Each row below holds a small network's activations on one input, seen along a few directions.
Each table varies a few parts of the input and shows all the possible inputs, shuffled.
Descriptions start from the smaller parts, as in this example, which fits no table here: one of 6 places along a line, together with either a single point or one of 9 places around a ring or (one of 3 separate values, together with one of 5 places around a ring).
Shared parts are said once, and a part with two or three values counts as separate values.

A family of inputs:
r1: [63 439 37 -8 243 334 -214 760 -188 62 -62 -56]
r2: [42 -127 -203 -265 -60 71 152 -233 266 -127 298 -298]
r3: [-36 -169 88 109 -20 -335 8 -378 15 -66 94 206]
r4: [70 -156 133 -54 -248 -142 9 -244 283 -134 176 24]
r5: [224 368 -102 276 169 333 -62 634 -375 281 -47 20]
r6: [364 464 32 204 223 160 -228 563 -208 -225 392 -171]
r7: [-231 -262 135 243 75 -411 25 -347 -228 0 -195 150]
r8: [263 377 104 241 234 560 -142 598 -162 -133 111 -39]
r9: [-129 -78 -228 -232 -216 -42 126 -201 154 198 -239 -29]
r10: [-136 -166 26 76 -101 -378 104 -294 -103 89 -86 210]
r11: [-308 -309 88 180 67 -260 -37 -222 -121 -31 -363 200]
r12: [-128 -262 194 276 155 -370 -70 -427 -112 -150 -15 142]
r13: [323 401 -83 349 147 143 -8 507 -523 301 173 -33]
r14: [50 -37 -142 -146 -144 -175 82 -396 141 74 134 -71]
r15: [280 499 -88 166 176 -46 -52 547 -479 217 143 -103]
r16: [-351 -221 162 -60 -17 -14 -43 -109 174 -71 -286 245]
r17: [-235 -202 9 28 -86 -220 50 -178 42 63 -279 253]
r18: [259 428 82 72 244 358 -218 659 -172 -222 116 -105]
r19: [440 413 -25 381 232 187 -111 424 -391 125 365 -40]
r20: [-38 -40 -211 -185 -234 -205 175 -307 11 224 -35 -70]
r21: [-65 -154 -145 -377 -35 252 165 -165 310 -131 27 -251]
r22: [-79 -144 -374 -357 -117 30 248 -115 128 234 -88 -213]
r23: [-198 -218 217 -14 -22 37 -41 -211 201 -323 -128 200]
r24: [-119 -88 -7 -259 -142 187 37 -239 323 -181 -82 -68]
r25: [388 407 57 383 214 377 -153 497 -219 -146 390 -96]
r26: [403 503 -38 192 253 -9 -168 476 -361 38 348 -115]
r27: [-32 -187 191 -170 -210 47 14 -166 324 -138 -107 62]
r28: [200 424 -125 99 173 123 -136 694 -359 182 -25 -50]
r29: [-425 -316 247 107 144 -66 -122 -160 27 -153 -373 188]
r30: [-258 -92 -76 -314 -147 146 32 -133 283 67 -230 -27]
r31: [-169 -285 242 268 106 -195 -124 -343 20 -396 55 103]
r32: [33 -137 0 -93 -304 -343 152 -226 21 261 -44 71]
r33: [-195 -159 -226 -438 -50 216 155 -56 256 107 -99 -210]
r34: [-50 -176 -21 -138 -289 -192 101 -121 157 243 -247 110]
r35: [-275 -307 312 156 147 -12 -117 -265 70 -394 -233 134]
r36: [-162 -195 110 -229 -229 2 1 -48 270 108 -238 112]
r37: [97 -108 -276 -271 -32 -93 210 -309 130 111 235 -260]
r38: [3 -66 -70 -150 -172 11 31 -320 276 -177 162 -112]
r39: [-8 -99 -331 -295 -110 -132 308 -232 18 264 82 -260]
r40: [-103 -186 171 118 -43 -153 -39 -303 176 -315 136 158]
r41: [123 -134 70 -53 -217 -316 61 -318 149 114 126 67]
r42: [106 359 62 181 241 533 -157 706 -225 145 -62 22]
Q: What is each input in this table made of?
A: one of 6 places around a ring, together with either one of 2 separate values or one of 5 places along a line
Q: Changing only the place on the ring of 6 turns r31 into r7. The same change can be made to r25. Which row results?
A: r13
Q: Changing only the place on the ring of 6 turns r24 into r14. The same change can be made to r35. Which row results?
A: r12
Q: Change only the choice among 2 separate values in r18. List by row number the other rows that result.
A: r8

A family of inputs:
r43: [-414 -368 117 -32 -89 -242 57 -426 68 15 -375 311]
r44: [-269 -398 377 17 -51 -230 -100 -523 327 -418 -105 276]
r45: [-22 -213 -201 -178 -247 -355 242 -368 89 228 -3 -34]
r46: [-215 -345 -214 -516 -288 108 178 -424 465 98 -226 -225]
r47: [211 463 45 403 351 252 -296 701 -444 27 170 -10]
r48: [-134 -274 260 242 -4 -349 -49 -498 30 -201 12 142]
r49: [280 457 171 558 347 243 -349 685 -437 -80 149 143]
r50: [-302 -236 -122 -388 -211 -139 255 -382 245 216 -286 92]
r51: [-68 -265 -98 -8 -146 -453 143 -394 10 120 -75 81]
r52: [-133 -303 222 269 -64 -506 -45 -405 -64 -14 -171 277]
r53: [395 543 -52 102 230 420 -13 783 -277 166 285 -154]
r54: [345 569 -208 103 225 362 -122 775 -278 211 276 -241]
r55: [356 559 -71 255 251 303 -165 745 -393 -61 175 -94]
r56: [18 -173 -185 -183 -216 -167 258 -506 194 3 207 -109]
r57: [234 549 131 353 305 267 -245 687 -446 -104 120 28]
r58: [-176 -235 168 105 -79 -315 57 -525 87 -144 102 120]
r59: [465 547 -146 -28 105 494 -6 799 -207 246 301 -249]
r60: [54 -172 -306 -338 -285 -261 209 -338 111 357 -20 -210]
r61: [-318 -432 210 -106 -56 -220 -62 -472 281 -330 -61 84]
r62: [-417 -479 330 70 -24 -140 -93 -490 272 -246 -405 211]
r63: [-225 -404 27 -250 -109 -191 55 -466 365 -274 -32 -13]
r64: [455 602 -317 -22 146 463 -122 758 -221 296 296 -330]
r65: [-64 -317 -186 -522 -349 16 159 -425 492 -93 80 -181]
r66: [396 612 -169 95 162 391 -73 767 -303 51 239 -204]
r67: [335 468 54 269 283 327 -81 768 -351 36 227 -26]
r68: [291 372 290 531 401 283 -268 701 -476 -88 91 107]
r69: [466 622 -257 -40 45 459 -77 786 -239 142 251 -311]
r70: [259 517 264 485 313 239 -294 673 -434 -187 64 136]
r71: [247 382 168 400 365 299 -210 729 -477 -12 148 2]
r72: [-68 -233 -64 -37 -85 -294 137 -493 105 -69 111 -66]
r73: [323 528 -123 269 335 289 -212 735 -371 101 216 -123]
r74: [-202 -202 -230 -517 -306 -40 251 -366 291 303 -263 -14]
r75: [-325 -336 -66 -186 -132 -221 162 -408 141 77 -350 206]
r76: [-419 -345 322 67 -73 -296 -13 -406 113 -40 -433 403]
r77: [-366 -468 24 -179 -192 -74 124 -467 392 -167 -275 81]
r78: [-452 -469 188 -61 -47 -108 -22 -488 272 -170 -348 107]
r79: [-143 -346 -94 -393 -238 -65 172 -480 451 -197 63 -53]
r80: [-193 -257 132 105 -78 -491 36 -418 -35 91 -119 190]
r81: [97 -124 -292 -353 -244 -83 213 -466 204 149 180 -304]
r82: [-301 -394 -102 -361 -251 26 208 -457 447 -38 -215 -45]
Q: What is each input in this table made of?
A: one of 5 places along a line, together with either one of 3 separate values or one of 5 places around a ring
Q: Changing only the place on the line of 5 turns r82 into r77. The same change can be made to r45. Which row results?
A: r51
Q: Changing only the place on the line of 5 turns r69 into r57. The same change can be made to r74. Which row results?
A: r43
Q: A walk changes only the place on the line of 5. It starts at r65 and steps to r79. List the rest of the walk in order.
A: r63, r61, r44

A family of inputs:
r83: [112 -27 138 302 150 -164 -128 30 -130 -59 118 147]
r84: [-30 84 -130 105 5 -104 101 173 -229 256 -129 6]
r85: [4 -21 50 -7 110 187 -45 -11 140 -309 214 -112]
r86: [83 18 -116 -209 -128 282 35 150 191 145 -42 -81]
r87: [26 124 -208 -168 -89 25 56 104 -51 323 -27 -72]
r88: [135 58 -32 232 97 -109 56 -150 -238 148 189 -68]
r89: [-148 76 160 104 33 164 -126 233 44 -66 -219 150]
r90: [179 159 -113 -53 -69 -144 59 -110 -33 125 276 -129]
r91: [-10 58 142 182 95 -42 -188 39 -59 -363 63 70]
r92: [-54 22 113 110 117 -47 -74 220 -239 94 -225 146]
r93: [-132 46 36 -132 -32 246 -99 230 144 -103 -151 -94]
r94: [184 12 -86 -120 12 128 102 -74 148 -100 286 -169]
r95: [-348 -608 47 -345 -299 -422 251 -834 311 -92 -353 206]
Q: What is each input in this table made of?
A: either a single point or (one of 2 separate values, together with one of 6 places around a ring)
Q: Change only the choice among 2 separate values in r90. List by row number the other rows that result.
A: r87
